A small network was shown many inputs. Here are its activations along a few directions, one row for each input.
In each table, some parts of the input vary, and every possible input appears once, in random order.
A made-up example of a description, with smaller parts first: one of 6 places along a line, together with either a single point or one of 9 places along a line or (one of 2 separate values, together with one of 8 places around a ring).
Shared parts are said once, and a part with two or three values counts as separate values.

Other details of the inputs shift rows strongly along two fixed directions, in all tables alike. That doesn't count.

A family of inputs:
row 1: [  9   5  -8  -1  -2 -18  -1  -3  -6   9   0  -7]
row 2: [  4  -9 -11  -7 -15  32   4  -2  10  -8   9  11]
row 3: [ 11   7  -8   4  -1 -19   3   8  -4   7   3  -1]
row 4: [ -3  -6  -6   4   0  38  -4   5   4 -17  -1  24]
row 5: [ -6  12 -10  -1   5  -7  -1  -1  -6   5   1  -6]
row 6: [  8  -5   9   3   3 -16   2   6   0   6  -5 -11]
row 7: [  0   5 -18  -4  -7   5   3  -6  -3   4   5  -2]
row 8: [12 -8 -3 -2 -3  0  4  7  8  0  8 -4]
row 9: [-4 -2 10 -2  2 -8  1 -4  4  0  3 -7]
row 10: [ -1 -10 -14  -1  -6  35  -1   1  13 -15   8   9]
row 11: [  0  10 -17  -6  -4   7   4  -5  -7   5   5   3]
row 12: [  0  23 -28 -10  -4 -17   7  -9 -13  17  13 -13]
row 13: [  9   3  -2   2   0 -20   2   5  -4  11  -2 -10]
row 14: [ -4   2  10   0  -2 -11   1  -2  -3   7  -6  -3]
row 15: [ -3 -12  15   0  -5  16   0  -1   5  -5  -8   6]
row 16: [ 13  -2 -16  -7  -7  -1   1  -3   3   1  12  -4]
row 17: [ -8  -3  33   7   4 -13  -3   3  -1  -1 -12   5]
row 18: [-10  -1  32   9  11 -19  -4   1  -3   0 -12   2]
row 19: [-10   3  13   1  12 -12  -3   0  -3   1  -6 -10]
row 20: [  2 -11  32   3  10 -23  -5   0   0   1 -14 -11]
row 21: [ 14  -6 -20   1 -11  24  -1   2   1  -9   4  20]
row 22: [ -3   7 -13  -5   2   2   1  -1   2  -2  11  -6]
row 23: [ -7 -29  45   1  11  30  -3   3  15 -22 -14  14]
row 24: [ -2  -9 -16   1  -6  37  -2   1   8 -12   1  11]
row 25: [ -9  -1  31   4  13  -9  -3   1  -4  -3 -11   6]
row 26: [ -8   3  16   3   7 -19  -1  -3  -4   7  -9  -7]
row 27: [ -3  12 -21   4  -3   3  -3   2  -3  -1   7   6]
row 28: [ -3  23 -35  -1  -4 -18   1  -4  -9  14  11 -13]
Description of these inputs: one of 4 places along a line, together with either one of 2 separate values or one of 5 places along a line.
Q: Start at row 2 and move only the place on the line of 5, one step at a time. The first step leads to row 9. Which rows follow, in order?
A: row 23, row 22, row 10
Q: Change only the choice among 2 separate values in row 16. List by row number the other rows that result.
A: row 8

A family of inputs:
row 29: [  9  10   4   9   3 -37  -7   8 -11  10  -5  -2]
row 30: [ -2   6   7   6   2 -30   2  -1  -5  17  -4 -14]
row 31: [  0 -14  24   1  10  -7  -2  -2   2   3 -12  -9]
row 32: [-16  -8  24   2  16  -5  -3  -3   8 -11  -2 -15]
row 33: [ 27  18 -39   2 -15 -13   6   6 -14  11  16   8]
row 34: [ 14 -18  28  -4   3 -13   4   1   2   1  -9  -3]
row 35: [ 15  -8 -23  -7 -13  14   1   1  13  -5  16  -5]
row 36: [ 14  -3  12  -5   4 -34   7   2   7   6   7 -20]
row 37: [  0 -11 -12  -6  -4  36   1   4  14 -14   7  -1]
row 38: [-11  33 -38  -9 -14   2   6 -11 -11  13  20   4]
row 39: [-22 -16  50  13  20  31 -13   7   6 -26 -25  37]
row 40: [ -5   6 -23  -8  -5  23   1 -13  -3  -3   6   1]
row 41: [ 20 -16 -10  -1 -20  27   8   5   6  -4   4  22]
row 42: [  3 -12  27   7  -4 -14  -3   3   3   2 -12   0]
row 43: [  0 -16  24   2  13  -8  -2   4  13  -3  -4 -16]
row 44: [ 16 -18 -11  -7 -15  32  -1  -2   7  -8   1  11]
row 45: [  2  10   6  14  13 -35  -5   7 -11  12  -8  -6]
row 46: [-12 -12   5  -8  -3  60  -2  -8   7 -21   0  26]
row 47: [-20  13  13  -6  13 -23   0  -6   0   2  12 -20]
row 48: [ -7   9   8  -6   8 -24   1  -4  -8  12  -5 -22]
row 49: [ -6   0 -15  10   1  33  -6   2  -2 -16  -6  27]
row 50: [  3  27 -45   1  -6  -6   0   4 -15  10   8   3]
row 51: [ -8  23 -38  -3 -12  -2   5 -10  -9  10  12  -3]
row 52: [-12  -4  25   5   4  -6  -1   4   0   1 -16  -4]
Q: What do these inputs look like to the network?
A: one of 4 places along a line, together with one of 6 places along a line
Q: Changing only the place on the line of 4 turns row 39 into row 38. The same change can be made to row 33. Which row results?
A: row 41
Q: Start at row 47 and move only the place on the line of 6, one step at a time. The first step leads to row 32. Which rows follow, in order?
A: row 37, row 43, row 35, row 36
Q: Change only the place on the line of 6 in row 48. List by row number the other rows that result.
A: row 31, row 34, row 40, row 44, row 46
